These are the activations of a small network on made-up records, seen along a few directions, one row for each record.
Each row is followed by the record's values for the fields Kan, Nel, Zolok, Diza.
The largest differences between rows may come from other fields.
In the rows, zero is written as 500.
Random noise pushes rows far along 14 fixed directions. That doesn't count. These rows show it; they differ only by the noise:
[280 476 673 530 580 736 386 670 721 457 603 592 596 608 318 312 556 491
 808 406 560 522 616 514 577 350 673 502 402 546 340]
[314 605 435 559 567 625 273 600 553 271 414 544 336 623 439 475 873 445
 804 315 477 525 466 284 373 475 659 555 595 551 431]
[570 654 635 384 419 454 664 526 408 205 367 505 481 562 498 626 465 618
 419 474 604 504 382 337 610 560 486 496 491 480 276]
[576 335 211 547 430 490 543 429 596 542 880 567 307 478 593 697 336 579
 476 504 522 761 526 385 338 411 582 558 385 572 549]
[518 560 617 518 597 569 430 512 639 433 306 383 606 515 436 367 554 433
 560 351 553 329 488 488 684 590 509 528 537 472 313]
[400 572 736 526 423 239 433 356 451 497 532 588 587 658 315 561 389 515
 642 722 270 487 419 368 166 384 381 241 529 626 692]
[367 470 464 374 530 529 353 740 455 468 752 762 479 634 125 376 463 319
 550 501 566 470 502 517 535 379 651 565 444 753 525]
[487 376 451 469 260 442 455 391 732 620 422 342 668 455 715 653 622 576
 448 697 248 478 640 444 383 574 533 455 341 388 516]
[305 564 549 316 555 534 283 608 552 461 506 602 639 347 265 557 572 603
 495 700 375 332 550 669 381 288 723 305 617 766 575]
[578 894 610 281 495 566 893 533 322 680 503 766 432 258 287 625 403 515
 262 555 554 505 509 663 675 287 701 493 239 562 134]
[443 368 376 416 405 507 601 464 554 334 418 506 492 349 555 739 403 517
 265 534 543 394 533 330 568 564 560 504 628 568 532]
[366 626 475 322 569 795 573 693 556 360 426 347 416 474 545 583 652 816
 553 513 617 624 639 776 538 353 587 507 463 689 476]
[513 558 485 465 404 337 410 861 440 432 458 701 457 768 466 596 609 340
 487 669 196 516 394 530 470 615 748 534 530 363 374]
[565 599 533 358 477 397 486 495 618 378 331 367 558 466 447 553 542 667
 359 587 548 331 476 439 550 572 441 367 529 598 408]
[371 834 365 542 727 492 451 498 405 595 231 307 511 559  63 579 335 421
 557 535 186 362 452 763 485 558 509 571 480 836 484]
[447 676 455 494 473 447 710 514 538 544 273 440 337 576 458 632 553 516
 434 567 427 481 544 428 471 568 419 458 455 555 484]

[432 364 396 445 422 566 577 422 640 551 396 361 614 412 557 623 328 568
 373 589 399 451 580 630 597 567 514 571 418 576 546]
(Kan z1; Nel w1; Zolok d2; Diza e1)
[576 445 524 641 576 536 657 480 578 511 516 424 397 574 609 437 395 534
 541 382 658 599 524 433 584 561 343 517 513 390 473]
(Kan z1; Nel w1; Zolok d1; Diza e2)
[588 757 475 522 610 525 432 440 415 306 327 485 385 384 495 478 780 559
 555 280 619 428 346 316 524 555 551 507 596 434 226]
(Kan z1; Nel w2; Zolok d1; Diza e1)
[475 574 350 376 607 623 363 685 666 560 562 510 379 518 359 315 711 590
 542 479 670 462 566 640 578 420 583 521 389 677 450]
(Kan z1; Nel w1; Zolok d2; Diza e1)
[579 430 398 528 498 363 424 571 495 455 560 637 367 572 510 548 484 381
 422 515 485 464 410 398 440 553 575 492 663 492 592]
(Kan z1; Nel w2; Zolok d2; Diza e2)
[436 408 597 660 694 698 410 715 603 401 543 447 531 596 611 411 464 622
 745 427 495 630 514 747 529 460 614 486 670 384 456]
(Kan z1; Nel w2; Zolok d1; Diza e1)
[320 286 518 502 560 636 392 537 469 424 645 661 540 572 375 446 305 328
 617 396 516 532 484 573 559 374 611 623 596 641 668]
(Kan z2; Nel w1; Zolok d1; Diza e2)
[433 659 378 540 593 693 492 431 417 690 456 367 366 395 595 499 799 478
 638 407 490 594 644 638 326 358 483 537 454 553 637]
(Kan z2; Nel w2; Zolok d1; Diza e2)
[679 277 645 519 330 425 327 332 652 408 617 381 699 504 825 429 609 629
 577 475 533 551 473 344 417 545 443 438 467 266 472]
(Kan z1; Nel w2; Zolok d1; Diza e2)
[544 574 321 515 443 377 420 501 677 577 431 359 546 491 458 590 543 530
 462 566 243 443 518 429 477 635 573 499 310 483 286]
(Kan z2; Nel w1; Zolok d2; Diza e2)
[620 550 536 514 546 403 562 340 464 540 467 364 489 405 613 572 426 720
 445 555 441 554 446 629 378 468 366 354 543 513 547]
(Kan z1; Nel w1; Zolok d2; Diza e1)
[440 390 270 474 511 396 321 465 700 419 548 366 419 427 497 600 596 694
 447 557 467 438 568 332 332 525 468 323 611 675 618]
(Kan z2; Nel w1; Zolok d1; Diza e2)
[503 237 463 743 503 419 854 523 724 641 449 799 294 450 643 561 264 307
 282 494 588 424 522 229 669 616 494 402 721 204 483]
(Kan z1; Nel w1; Zolok d1; Diza e1)
[354 484 517 608 446 528 487 414 478 505 426 602 478 469 572 550 659 454
 613 525 422 502 517 316 371 457 527 469 560 387 567]
(Kan z1; Nel w1; Zolok d1; Diza e1)
[481 327 343 561 593 661 484 382 757 758 514 636 491  83 585 464 581 383
 355 369 554 320 616 516 626 420 715 478 593 415 408]
(Kan z2; Nel w1; Zolok d1; Diza e1)
[661 495 432 565 661 578 388 491 457 621 684 415 667 287 553 549 282 625
 499 515 352 588 460 898 500 432 682 520 510 444 372]
(Kan z1; Nel w2; Zolok d1; Diza e1)
[809 538 394 468 593 511 479 487 702 532 523 273 529 455 564 388 465 725
 397 429 722 466 454 621 722 596 444 531 366 463 231]
(Kan z2; Nel w2; Zolok d1; Diza e1)
[602 396 211 712 567 558 585 338 556 646 403 438 422 192 834 783 408 441
 339 447 297 520 497 553 516 586 689 602 666 259 440]
(Kan z2; Nel w1; Zolok d1; Diza e1)
[329 715 358 590 503 489 411 672 435 431 414 528 260 805 351 482 829 446
 772 471 377 622 482 322 306 567 503 568 416 542 489]
(Kan z1; Nel w2; Zolok d1; Diza e2)
[559 268 564 601 457 456 337 410 586 344 380 151 753 642 676 496 336 467
 560 458 344 462 476 540 545 741 400 633 596 427 593]
(Kan z2; Nel w2; Zolok d2; Diza e1)
[312 457 809 486 543 560 465 657 476 563 539 667 695 585 309 304 446 424
 629 601 476 424 561 677 527 364 527 382 536 519 573]
(Kan z1; Nel w2; Zolok d1; Diza e1)
[491 703 275 463 740 530 492 497 256 452 370 451 249 359 368 576 540 509
 395 419 575 429 399 670 427 463 451 505 766 780 693]
(Kan z1; Nel w2; Zolok d2; Diza e1)
[420 557 571 559 570 652 598 383 671 462 406 426 644 329 397 499 372 661
 544 430 592 410 554 435 664 477 550 464 417 495 228]
(Kan z1; Nel w2; Zolok d1; Diza e1)
[593 389 446 543 431 373 339 412 548 398 621 517 479 595 601 526 520 551
 567 493 478 566 381 337 392 542 501 496 525 437 508]
(Kan z1; Nel w1; Zolok d2; Diza e1)
[617 498  97 634 636 385 463 807 580 390 681 424 130 716 525 673 434 614
 506 466 379 754 427 505 384 669 601 542 585 533 401]
(Kan z2; Nel w2; Zolok d1; Diza e2)
[478 503 448 602 481 317 493 511 542 742 604 675 542 443 362 582 382 398
 451 654 153 481 500 498 393 516 654 397 451 410 376]
(Kan z2; Nel w1; Zolok d1; Diza e1)
[575 600 501 467 568 635 515 607 658 737 572 454 423 299 725 478 743 603
 515 551 503 576 688 746 434 324 684 399 431 406 440]
(Kan z2; Nel w2; Zolok d2; Diza e1)
[332 762 774 426 415 426 568 553 596 548 296 426 757 675 256 518 456 777
 623 839 286 441 561 588 502 456 457 291 235 521 312]
(Kan z2; Nel w1; Zolok d1; Diza e2)
[681 474 170 726 817 453 496 535 698 617 632 426  92 488 491 438 397 400
 451 286 738 514 509 414 474 595 397 491 760 586 627]
(Kan z1; Nel w2; Zolok d2; Diza e2)
[763 527 477 406 520 263 761 559 364 585 270 411 344 526 655 540 431 502
  82 620 611 379 434 648 614 675 198 394 708 452 688]
(Kan z1; Nel w1; Zolok d1; Diza e2)

Which values does each new row have?
[520 671 537 381 383 503 479 740 423 344 613 687 364 629 533 485 854 650
 604 524 566 677 452 382 427 440 653 486 348 390 254]
(Kan z1; Nel w2; Zolok d1; Diza e1)
[531 542 681 359 489 285 446 554 287 587 549 534 598 600 375 427 442 547
 420 771 425 449 444 764 322 411 310 290 584 655 814]
(Kan z1; Nel w2; Zolok d1; Diza e1)
[473 593 501 536 628 621 628 422 636 827 365 431 474 371 465 385 541 520
 481 489 529 426 620 730 592 431 434 459 417 519 489]
(Kan z1; Nel w1; Zolok d1; Diza e1)
[621 529 424 473 520 516 381 509 460 509 546 326 601 544 467 428 485 500
 518 432 463 531 457 647 569 591 491 664 365 522 392]
(Kan z2; Nel w2; Zolok d1; Diza e1)
[822 359 334 659 466 321 383 457 647 482 618 341 557 714 617 479 276 522
 503 463 426 600 326 434 600 765 445 656 374 298 300]
(Kan z1; Nel w1; Zolok d1; Diza e2)
[475 273 590 422 355 462 442 456 329 383 570 683 694 329 671 672 404 458
 351 645 389 462 445 513 458 425 662 471 709 387 649]
(Kan z1; Nel w1; Zolok d1; Diza e2)
[347 313 399 717 620 574 300 407 615 654 463 407 585 420 534 458 506 372
 646 470 303 424 583 585 362 512 520 482 675 488 721]
(Kan z1; Nel w2; Zolok d1; Diza e1)
[424 468 236 561 360 353 573 393 326 353 487 578 458 494 387 793 321 463
 385 561 314 524 385 183 441 662 519 611 464 528 454]
(Kan z1; Nel w1; Zolok d1; Diza e1)
[416 719 413 412 636 506 583 402 535 754 534 593 270 389 219 441 534 522
 476 540 626 439 569 553 422 274 430 381 404 827 615]
(Kan z2; Nel w1; Zolok d2; Diza e1)
[716 326 391 565 495 617 532 333 562 594 814 437 676 324 569 483 187 501
 449 291 601 623 498 531 748 529 597 728 232 358 159]
(Kan z2; Nel w1; Zolok d1; Diza e1)
[404 515 423 368 527 534 418 915 453 422 267 442 419 719 466 405 781 385
 428 549 474 392 559 695 606 673 501 576 635 552 626]
(Kan z1; Nel w2; Zolok d1; Diza e2)
[626 364 627 374 422 412 817 507 500 537 548 771 446 408 542 468 307 500
 149 585 847 388 474 415 746 453 392 379 577 415 511]
(Kan z1; Nel w1; Zolok d1; Diza e1)
[546 453 516 555 640 430 253 634 705 304 504 288 546 733 389 319 486 650
 648 454 604 436 445 464 525 634 373 417 610 587 485]
(Kan z1; Nel w2; Zolok d1; Diza e2)
[468 745 671 393 519 416 448 726 498 467 261 520 412 772 285 160 915 418
 572 466 714 305 484 378 592 617 285 422 460 524 447]
(Kan z1; Nel w2; Zolok d2; Diza e1)
[534 494 487 374 376 357 398 431 516 423 640 722 575 314 362 548 553 490
 357 551 546 351 452 195 459 453 644 388 488 534 372]
(Kan z1; Nel w2; Zolok d1; Diza e2)
